These are the activations of a small neural network, seen along a few directions. Each row is one input.
In each table, some parts of the input vary, and every possible input appears once, in random order.
A made-up example of a description, with smaller parts first: one of 8 places around a ring, together with either a single point or one of 11 places around a ring or (one of 2 separate values, together with one of 6 places along a line).
Shared parts are said once, and a part with two or three values counts as separate values.
In the rows, 128 means zero.

Other details of the inputs shift rows strongly along two fixed directions, in all tables alike. That doesn't count.

Table:
r1: [123 120 141 142 115 105 128 115 144 102 140 130 128 137 129 125]
r2: [139 120 114 145 132 119 127 133 121 115 124 128 122 136 125 127]
r3: [144 124 123 135 135 130 120 126 138 124 120 123 116 130 118 132]
r4: [131 120 146 130 116 117 120 111 163 108 135 125 123 135 124 130]
r5: [146 124 127 131 132 126 120 129 136 127 117 128 116 136 116 130]
r6: [ 77 128 121 109 115 162 138 152 116 190 158 146 145  85 128 125]
r7: [135 136 119 130 138 124 114 143 132 124 113 126 134 139 127 122]
r8: [130 136 116 135 142 128 119 138 136 118 112 126 137 138 130 121]
r9: [ 79 125 126 101 111 149 138 149 123 184 154 151 149  87 134 126]
r10: [ 89 110 129 104  94 157 141 139 128 190 155 156 136  82 118 134]
r11: [144 128 126 132 129 129 127 123 138 122 118 125 120 130 118 132]
r12: [132 135 123 128 132 122 117 136 136 120 111 122 136 133 133 121]
r13: [135 122 118 146 133 122 133 130 120 114 123 131 125 139 128 123]
r14: [141 124 124 135 135 132 125 124 139 122 118 127 119 133 119 129]
r15: [131 133 122 127 137 124 120 138 134 118 111 120 138 135 130 126]
r16: [133 140 118 131 136 126 121 136 134 118 114 123 139 134 129 124]
r17: [137 121 123 140 124 114 130 128 121 114 121 128 124 137 131 125]
r18: [141 121 120 141 130 117 129 135 116 121 124 131 123 141 125 126]
r19: [141 123 130 130 124 125 122 123 140 124 116 125 119 130 123 130]
r20: [142 122 130 125 129 122 123 122 143 121 118 130 119 130 126 134]
r21: [139 121 122 136 122 115 129 127 121 113 121 132 129 137 129 131]
r22: [139 124 116 143 125 117 134 132 122 114 122 131 127 136 124 126]
r23: [131 202 206  85 184 169 173  42  15 123 186  65  91 147 176 147]
r24: [136 120 122 136 127 111 131 129 124 114 124 134 126 135 132 129]
r25: [142 121 128 128 130 126 125 124 139 120 115 121 119 132 118 133]
r26: [ 64 121 142 107  96 145 137 139 145 180 175 147 156  88 133 124]
r27: [135 135 124 124 132 124 116 134 134 117 112 126 141 134 133 126]
Each input here is: one of 3 separate values, together with either a single point or one of 8 places along a line.
Changing only the choice among 3 separate values turns r11 into r22. The same change can be made to r19. Which row results?
> r17
Change only the place on the line of 8 in r15. List by row number the other rows that result.
> r6, r7, r8, r9, r12, r16, r27

Table:
r28: [144 132 130 135 130 110 118 124 133 101 117 122 130 146 133 126]
r29: [145 135 132 134 136 120 116 122 144 106 116 118 124 144 123 127]
r30: [113 135 142 111 128 146 134 118 128 144 141 124 128 113 129 130]
r31: [122 119 131 118 120 136 131 128 128 149 136 136 121 113 124 133]
r32: [149 116 121 141 124 111 123 127 145 107 108 130 121 139 119 129]
r33: [114 133 140 109 122 136 135 123 122 142 138 128 133 114 138 131]
r34: [147 131 137 139 136 117 135 106 119  98 128 114 115 145 131 133]
r35: [151 128 135 137 136 119 125 114 125 106 121 119 114 148 129 130]
r36: [141 130 129 137 131 108 120 126 132 101 121 121 130 147 132 125]
r37: [120 123 134 120 123 136 135 125 121 148 143 136 120 116 125 133]
r38: [143 135 131 140 142 121 116 120 141 105 121 118 121 145 129 126]
r39: [144 143 114 136 149 121 121 137 108 109 103 119 133 145 139 122]
r40: [157 114  90 141 134 117 114 157 140 115  86 136 129 139 114 127]
r41: [120  89  72 143 102 125 121 187 151 158 102 169 146 107  99 121]
r42: [140 126 123 147 138 115 116 130 148 105 120 123 124 144 123 124]
r43: [149 128 133 140 133 114 127 116 124 103 124 118 116 147 126 130]
r44: [118 120 134 116 115 138 138 124 125 148 136 134 123 110 125 132]
r45: [151 129 133 138 138 117 124 115 126 105 122 121 112 145 129 131]
r46: [121 137 150 108 126 147 146 103 105 144 148 120 118 113 135 139]
r47: [142 132 129 135 137 111 118 124 133 104 119 123 127 146 136 126]
r48: [123 127 141 113 124 141 135 118 117 148 140 127 119 118 128 135]
r49: [107 140 145 115 128 136 145 116 105 138 154 124 131 121 142 128]
r50: [149 126 131 142 139 114 125 118 127 104 124 121 113 146 127 129]
r51: [146 134 133 125 138 114 115 123 136 107 113 119 126 142 136 130]
r52: [145 124  93 155 141 117 114 157 139 113  95 128 138 142 119 116]
r53: [150 151 118 132 158 133 122 131 116 115 105 111 127 147 132 125]
r54: [ 73  53  38 147  59 119 114 240 188 201  99 210 180  69  85 109]
r55: [139 134 132 141 140 119 125 118 137  99 123 114 123 147 128 125]
r56: [119 122 136 120 121 137 136 124 121 149 141 134 122 118 124 132]
r57: [148 127 135 139 138 116 127 115 122 104 124 117 114 149 128 130]
r58: [ 71 109 125 119 100 155 143 151 131 192 168 154 141  86 118 123]
r59: [115  88  63 145 101 123 108 199 177 161  90 166 158 103  97 114]
r60: [113 144 150 107 129 140 142 112 107 141 149 123 130 120 143 131]
r61: [ 79 140 154  92 117 174 154 112 104 186 176 131 132  83 134 135]
r62: [150 124 129 140 128 115 123 120 131 105 118 123 117 144 125 129]
r63: [148 140 112 127 148 122 117 141 119 112  95 118 133 142 135 128]
r64: [144 133 133 134 140 122 116 122 144 108 116 118 124 145 125 127]
r65: [142 139 111 140 149 117 121 141 109 107 103 119 134 146 135 121]
r66: [138 130 128 144 135 119 125 119 141  98 124 117 126 143 127 128]
r67: [113 128 132 122 127 139 127 130 136 147 141 134 129 115 124 127]
r68: [116 133 141 109 125 136 130 125 121 145 137 127 132 119 137 131]
r69: [146 134 133 129 132 111 117 124 135 104 115 121 130 145 132 128]
r70: [142 129 127 142 131 118 115 126 146 104 117 121 126 143 123 125]
r71: [142 128 128 136 132 110 117 127 136 103 115 124 130 148 133 125]
r72: [118  84  69 149  99 123 121 189 149 157 104 172 147 105 101 117]
r73: [123 132 144 110 122 142 137 115 113 148 143 125 119 115 129 136]
r74: [114 128 135 116 125 143 126 128 136 149 136 129 130 115 124 129]
r75: [111 140 146 114 130 147 138 114 121 144 148 124 126 117 131 129]
r76: [115 131 135 115 129 142 126 126 134 148 139 129 127 113 126 130]
r77: [143 132 131 140 139 121 117 122 142 105 118 118 123 147 127 125]
r78: [ 75 140 153  95 114 162 159 117  90 182 181 136 135  91 145 130]
r79: [107 124 129 124 121 127 132 135 124 144 146 138 135 118 132 125]
r80: [114 150 155 105 133 143 145 102  99 137 154 118 129 120 147 136]
r81: [109 133 138 122 125 143 137 121 126 141 147 128 128 117 130 126]
r82: [145 128 127 130 128 112 120 124 143 101 109 122 133 138 134 131]
r83: [113 134 138 114 127 134 131 126 120 145 143 132 131 118 136 130]
r84: [140 129 127 142 133 119 121 119 145  99 118 121 127 142 126 127]
r85: [116 138 144 111 128 146 129 119 125 146 142 121 127 115 129 131]
r86: [118 143 149 103 127 139 133 116 110 143 144 120 129 118 141 134]
r87: [141 132 130 142 136 117 119 124 140 102 123 116 124 146 125 126]
r88: [114 136 143 111 127 136 133 122 115 144 143 128 132 122 137 130]
r89: [138 123 121 143 126 105 124 128 140  96 117 126 135 144 131 127]
r90: [111 144 149 112 132 150 141 106 115 141 153 120 126 116 134 133]
r91: [113 136 150 117 128 144 152 106  96 143 159 122 116 119 136 132]
r92: [120 131 143 115 121 140 139 116 111 148 147 129 120 117 128 134]
r93: [115 129 141 121 120 141 147 110 108 142 152 129 121 114 132 135]
r94: [139 124 125 140 131 107 118 132 138 104 117 126 132 147 130 124]
r95: [142 131 128 137 130 111 124 119 134  96 118 121 132 144 136 129]
r96: [116  78  64 155  98 117 120 194 153 155 103 174 149 105  96 115]
r97: [115 133 146 117 124 144 148 109 103 145 153 127 117 116 135 132]
r98: [148 148 116 139 155 132 122 133 114 113 108 113 128 146 134 121]
r99: [151 128 133 135 132 117 129 110 130 103 118 119 118 141 127 135]
Changing only one part turns r76 into r42. The same change can be made to r33. Which row results?
> r49
Changing only one part turns r50 into r31. The same change can be made to r89. Which row results?
> r82
What is each input in this table made of?
> one of 3 separate values, together with one of 4 places along a line, together with either a single point or one of 5 places along a line
Change only the choice among 3 separate values in r90. List by row number the other rows that result.
> r80, r99
Change only the place on the line of 4 in r86. List by row number the other rows that result.
> r28, r36, r69
Change only the place on the line of 5 in r99. List by row number the other rows that result.
> r32, r37, r56, r92
Start at r65 and move only the place on the line of 4, one step at a time. The first step leads to r39. Which rows follow, in order?
> r54, r63
Change only the choice among 3 separate values in r58. List by row number the other rows that result.
> r57, r94
Which other rows agree with r74 in the place on the line of 4 and the choice among 3 separate values? List them by row number.
> r30, r59, r61, r76, r85
Which other rows agree with r84 in the place on the line of 4 and the choice among 3 separate values? List them by row number.
> r38, r70, r77, r81, r98
Change only the place on the line of 5 in r29. List by row number the other rows that result.
> r64, r67, r75, r90

Table:
r100: [130  78  99 156  98 108 119 154 176 129 114 152 124 117  95 124]
r101: [186 161 166 122 157  96 102  82 144  52  95  83 114 179 153 140]
r102: [105 143 133 116 135 152 158 121  65 164 161 134 123 108 142 133]
r103: [175 169 130 130 181 114 102 117 120  71  89  92 125 172 148 128]
r104: [ 91 147 155 109 128 147 149 114  97 155 174 127 137 113 149 126]
r105: [139  73 111 138  87 102 120 146 173 128 111 158 124 115  98 137]
r106: [106 149 144  95 140 171 142 119  99 173 153 122 121 106 135 133]
r107: [ 88 153 161  99 130 155 136 111 118 160 167 115 133 104 144 129]
r108: [110 135 149 113 129 162 150 110  87 169 164 126 109 110 127 134]
r109: [ 95 132 146 116 116 149 159 116  90 165 180 138 122 106 135 130]
r110: [126  85  80 161 102 100 121 174 153 127 104 161 138 126 106 120]
r111: [107  91 102 154  96 100 116 162 179 121 118 154 152 119 116 113]
r112: [112  95  92 155 102 102 112 174 167 127 109 158 156 125 113 112]
r113: [107  86  79 151 100 103 114 187 168 137 105 164 161 119 113 114]
r114: [197 165 130 135 185 121 105 104 119  65  79  90 108 176 140 132]
r115: [184 149 155 154 158  96 123  74 122  35 118  89 101 188 140 135]
r116: [126 106  72 138 114 115 101 194 166 137  80 151 164 119 110 114]
r117: [ 95 157 157  98 134 157 136 117 112 164 167 119 137 108 144 129]
r118: [118  94  74 152 111 102 112 185 158 128  96 163 160 121 116 114]
r119: [112 134 142 109 133 163 152 115  82 171 161 125 110 109 133 136]
r120: [105 128 160 112 119 157 154  95 107 157 177 124 110 106 125 141]
r121: [116 138 135 111 138 166 151 117  73 173 155 130 113 105 135 136]
r122: [ 95 134 155 117 119 146 159 105  92 152 179 127 116 108 138 131]
r123: [124  93 101 143 104 116 110 158 195 133 105 150 135 115  99 121]
r124: [145  86  68 156 105 115 117 180 148 140  83 157 135 119  98 121]
r125: [ 98 142 146 101 130 170 140 121 109 179 156 130 125 101 126 130]
r126: [125  94 105 143 100 117 111 149 200 128 110 151 138 118  98 125]
r127: [106 149 155  99 134 166 143 109 111 170 163 123 121 106 131 133]
r128: [188 141 157 137 143  88 123  77 116  49 112  99 100 177 143 139]
r129: [188 154 119 150 168 102 128 113  88  65  88  96 112 179 141 129]
r130: [113 155 133  95 143 175 145 128  84 175 137 121 128 104 136 131]
r131: [172 161 162 145 163  98 117  77 130  36 116  83 117 187 154 130]
r132: [ 97 154 133 102 140 154 154 132  69 164 150 122 145 111 149 127]
r133: [ 89 153 164 100 124 157 137 103 124 155 171 117 136 105 142 133]
r134: [108 138 170  84 118 156 145  98 118 167 158 127 116 100 135 146]
r135: [200 149 148 150 170 106 118  84 120  56 104  87  92 186 132 137]
r136: [116 104  94 143 108 112  98 177 183 135 102 152 156 122 109 114]
r137: [118  87 111 137  81  91 116 150 176 123 112 161 150 120 122 120]
r138: [120 103  86 139 112 112 100 182 179 133  96 151 156 122 112 115]
r139: [186 154 143 156 168  98 121  93 104  49 104  91 101 191 139 129]
Changing only one part turns r104 into r135. The same change can be made to r118. Which row results?
> r121
What is each input in this table made of?
> one of 5 places around a ring, together with one of 8 places along a line
Change only the place on the ring of 5 in r107. List by row number the other rows that result.
> r100, r111, r122, r123

Table:
r140: [147 168 183 116 167 154 182  50  10 119 180  87  75 149 158 148]
r141: [ 91  89  85 136  92 149 152 175 103 196 142 172 137  84 106 122]
r142: [130 179 220  92 154 148 157  30  77 106 189  79  93 144 165 150]
r143: [ 90  88  91 132  89 145 145 170 125 193 141 174 139  81 105 123]
r144: [134 184 209  91 165 158 160  39  58 119 184  77  90 142 165 149]
r145: [ 78 110  71 120 107 154 131 202 118 206 122 173 167  78 117 114]
r146: [206  97  92 188 137  68 107 132 159  40  67 125 105 184 108 128]
r147: [ 77  90 116 118  81 144 138 155 151 189 156 169 142  79 109 127]
r148: [126 206 204  79 176 168 144  55  73 123 168  69 111 139 170 142]
r149: [ 87  84  96 132  86 145 150 165 121 193 152 176 133  80 105 126]
r150: [186 133 105 155 152  79  76 143 200  43  50 107 143 181 122 119]
r151: [132 205 198  82 181 170 149  57  55 129 166  71 103 141 170 141]
r152: [109 228 202  66 194 175 127  72  81 129 161  61 135 136 184 133]
r153: [ 80 117  85 112 111 152 124 193 128 200 124 162 166  83 121 116]
r154: [ 91  80  84 140  86 143 155 173 107 193 148 178 132  83 102 124]
r155: [ 89  71 117 136  69 128 153 146 136 177 167 175 125  84 103 130]
r156: [189 114 117 165 133  71  86 123 203  36  69 114 125 180 115 127]
r157: [ 86  88 107 126  85 142 142 161 135 189 153 170 136  82 107 127]
r158: [ 71 115  98 106 103 155 124 183 147 200 133 162 167  78 121 117]
r159: [ 91  70 108 142  71 130 161 148 121 179 166 178 121  83 104 129]
r160: [ 83 108  64 127 110 154 136 209 100 206 120 172 165  84 116 113]
r161: [182 131 120 157 145  75  71 131 219  38  61 104 138 181 121 119]
r162: [195 113 104 167 140  75  87 134 190  44  57 116 124 180 115 123]
r163: [130 175 222  94 147 145 161  28  77 105 195  81  89 142 163 150]
r164: [ 71 121  95 104 107 155 120 187 144 201 128 159 172  79 125 116]
r165: [144 194 169 102 187 173 167  75   7 137 161  82  94 145 163 140]
r166: [125 181 236  91 147 144 154  21  92 100 201  76  93 145 167 148]
r167: [199 124  86 167 157  79  85 155 169  51  44 115 131 184 117 118]
r168: [144 190 190  94 179 163 154  57  44 122 165  76  93 147 163 144]
r169: [197  91 118 181 116  56 100 116 192  30  78 124 108 182 109 128]
r170: [ 83  98  95 121  91 147 134 177 138 198 139 170 148  79 107 121]
r171: [201  93 107 183 128  62 103 123 172  36  74 124 105 185 109 129]
r172: [ 51 118 111  99  96 154 111 182 183 202 144 161 180  71 122 113]
r173: [ 87  71 105 139  75 134 158 153 122 184 162 180 125  82 103 129]
r174: [134 208 173  85 195 172 145  83  39 135 151  76 113 144 172 136]
r175: [ 95  67  99 149  74 130 166 154 104 179 162 177 119  87 102 129]
r176: [128 208 192  78 187 172 147  66  54 131 160  71 112 141 173 139]
r177: [118 200 218  79 168 163 140  45  93 117 178  70 111 139 170 141]
r178: [ 62 115 102 103  97 153 118 184 167 198 136 163 176  74 120 117]
r179: [180 102 134 170 115  57  86 110 225  28  85 121 123 181 115 125]
r180: [ 79  79 126 125  69 132 146 142 152 180 166 172 133  82 109 129]
r181: [ 86 103  66 130 107 152 138 203 103 203 124 173 159  85 112 114]
r182: [175 135 114 152 150  79  69 142 218  44  56 106 148 178 124 116]
r183: [207  94  82 194 137  69 113 139 142  44  64 127 105 185 105 126]
r184: [141 202 173  93 193 171 156  75  25 131 153  79 103 146 169 139]
r185: [143 180 197 100 169 156 164  46  44 119 179  80  84 146 161 149]
r186: [ 75  89 128 118  72 135 137 143 168 178 164 166 144  80 109 129]
r187: [204 118  83 177 153  81  96 149 154  52  50 120 120 182 113 121]
r188: [204 120  69 179 161  82  98 164 135  54  41 120 127 187 115 116]
r189: [ 60  94 131 112  71 141 126 151 187 188 166 168 154  74 111 123]
r190: [190 117 113 163 136  74  82 128 205  39  62 113 131 178 117 124]
r191: [201 127  70 174 164  82  87 166 154  53  37 120 135 185 120 115]
r192: [ 63 121 100 102 103 153 114 187 164 196 129 159 180  76 124 116]
r193: [184 110 131 168 125  62  82 114 224  29  80 114 125 182 116 125]
What is each input in this table made of?
> one of 6 places along a line, together with one of 9 places along a line
Changing only the place on the line of 9 turns r192 into r190. The same change can be made to r153. Which row results?
> r168
Change only the place on the line of 6 in r182. List by row number the other rows that result.
> r150, r167, r176, r184, r188
Change only the place on the line of 9 in r146. List by row number the other rows that result.
> r143, r145, r149, r159, r173, r184, r187, r191
Change only the place on the line of 9 in r169. List by row number the other rows that result.
> r144, r147, r151, r158, r162, r164, r176, r180
